Each row below holds a small network's activations on one input, seen along a few directions.
Each table varies a few parts of the input and shows all the possible inputs, shuffled.
A made-up example of a description, with smaller parts first: ring(5) and (point or line(9) or (values(3) and line(4))).
Shared parts are said once, and a part with two or three values counts as separate values.
In the rows, zero is written as 128.

Other details of the inputs vary at random and push rows far along two fixed directions, the same in every table; ignore that.
To show where, the next rows are all for the same input, with only those details redrawn:
186; 106; 163; 110; 95; 129; 84; 117; 104; 206; 131; 132; 128; 123; 117; 132; 102
170; 105; 168; 111; 105; 128; 85; 124; 98; 200; 130; 139; 123; 124; 112; 130; 103
77; 113; 154; 141; 163; 133; 129; 152; 120; 117; 136; 172; 98; 123; 105; 115; 132
197; 102; 172; 103; 88; 127; 73; 117; 91; 224; 127; 130; 130; 125; 114; 134; 93
192; 105; 165; 108; 92; 129; 81; 116; 100; 213; 130; 130; 130; 122; 117; 132; 100
51; 114; 155; 145; 179; 133; 136; 162; 118; 101; 136; 182; 90; 125; 99; 112; 135
70; 115; 151; 143; 167; 133; 133; 153; 124; 109; 137; 174; 96; 122; 105; 113; 136
196; 104; 165; 107; 90; 128; 80; 115; 100; 215; 129; 129; 130; 122; 118; 133; 99

A family of inputs:
row 1: 85; 132; 121; 156; 178; 155; 127; 163; 78; 100; 145; 153; 117; 126; 119; 92; 105
row 2: 70; 116; 173; 143; 147; 113; 139; 154; 134; 119; 149; 190; 78; 102; 115; 113; 123
row 3: 77; 133; 145; 164; 165; 135; 141; 162; 91; 95; 156; 166; 96; 104; 133; 90; 100
row 4: 182; 137; 74; 143; 127; 155; 146; 104; 199; 83; 141; 107; 141; 112; 163; 143; 178
row 5: 180; 126; 127; 95; 133; 99; 71; 108; 82; 177; 59; 98; 190; 167; 143; 164; 102
row 6: 205; 162; 29; 153; 147; 177; 132; 111; 143; 81; 128; 76; 183; 119; 179; 109; 163
row 7: 192; 105; 165; 108; 92; 129; 81; 116; 100; 213; 130; 130; 130; 122; 117; 132; 100
row 8: 81; 128; 114; 150; 189; 157; 121; 169; 78; 81; 136; 140; 116; 132; 129; 98; 110
row 9: 102; 178; 83; 93; 29; 79; 236; 76; 228; 82; 122; 45; 149; 150; 134; 165; 182
row 10: 5; 148; 139; 107; 111; 130; 192; 177; 74; 78; 136; 95; 87; 149; 67; 118; 126
row 11: 192; 100; 161; 104; 101; 132; 71; 118; 94; 198; 119; 116; 130; 130; 128; 140; 102
row 12: 65; 129; 125; 124; 191; 95; 126; 153; 121; 82; 82; 150; 135; 165; 127; 153; 120
row 13: 183; 156; 41; 155; 147; 172; 144; 124; 157; 66; 147; 94; 156; 116; 172; 115; 150
row 14: 171; 146; 77; 143; 100; 102; 160; 78; 222; 111; 129; 105; 176; 126; 172; 140; 149
row 15: 122; 171; 88; 106; 20; 131; 230; 75; 217; 93; 162; 52; 116; 117; 117; 152; 207
row 16: 78; 123; 129; 140; 198; 152; 114; 155; 93; 88; 97; 147; 123; 141; 120; 132; 155
row 17: 49; 128; 168; 137; 151; 71; 144; 141; 146; 112; 115; 177; 112; 132; 130; 131; 100
row 18: 151; 143; 75; 139; 121; 104; 153; 88; 216; 84; 120; 98; 169; 134; 177; 142; 154
The inputs of row 4 and row 13 match in every part but one. If row 2 is changed in the same way as row 4 into row 13, which row does it become?
Answer: row 3
What is each input in this table made of?
Answer: values(3) and (point or line(5))
Change only the line(5) part in row 12. List by row number the other rows that result.
Answer: row 5, row 14, row 17, row 18

A family of inputs:
row 19: 137; 134; 112; 141; 112; 136; 154; 112; 170; 117; 149; 127; 128; 111; 134; 118; 153
row 20: 144; 129; 128; 118; 124; 132; 112; 137; 95; 144; 121; 115; 133; 137; 124; 131; 111
row 21: 145; 123; 137; 125; 134; 117; 104; 126; 110; 149; 115; 134; 140; 133; 139; 129; 103
row 22: 137; 123; 152; 123; 109; 120; 116; 128; 103; 160; 133; 132; 122; 124; 124; 125; 100
row 23: 145; 131; 105; 143; 137; 129; 135; 112; 165; 114; 129; 130; 146; 121; 145; 127; 148
row 24: 147; 123; 136; 113; 121; 139; 106; 129; 98; 152; 119; 116; 128; 135; 118; 138; 125
row 25: 107; 131; 157; 88; 83; 88; 137; 118; 118; 159; 102; 105; 129; 155; 106; 158; 115
row 26: 149; 135; 102; 141; 135; 128; 134; 117; 164; 107; 134; 127; 142; 121; 152; 128; 139
row 27: 146; 114; 142; 121; 134; 122; 97; 130; 108; 155; 117; 135; 134; 134; 130; 132; 107
row 28: 139; 146; 91; 140; 126; 136; 149; 120; 148; 96; 133; 105; 145; 121; 150; 121; 142
row 29: 144; 140; 91; 136; 124; 145; 148; 117; 154; 98; 138; 104; 140; 124; 144; 123; 149
row 30: 147; 114; 146; 122; 134; 127; 101; 127; 118; 152; 114; 138; 129; 130; 127; 139; 123
row 31: 39; 120; 158; 137; 172; 132; 145; 164; 116; 92; 134; 174; 81; 126; 96; 115; 142
row 32: 43; 130; 132; 139; 184; 136; 143; 164; 99; 82; 119; 154; 110; 142; 102; 116; 139
row 33: 134; 133; 111; 141; 113; 136; 153; 118; 168; 108; 155; 122; 124; 110; 138; 120; 148
row 34: 146; 121; 148; 120; 106; 125; 116; 129; 112; 161; 136; 129; 118; 123; 120; 127; 105
What is each input in this table made of?
Answer: point or (values(3) and line(5))
Change only the line(5) part in row 21. List by row number the other rows that result.
Answer: row 23, row 26, row 27, row 30
Change only the values(3) part in row 21. List by row number the other rows that result.
Answer: row 22, row 28
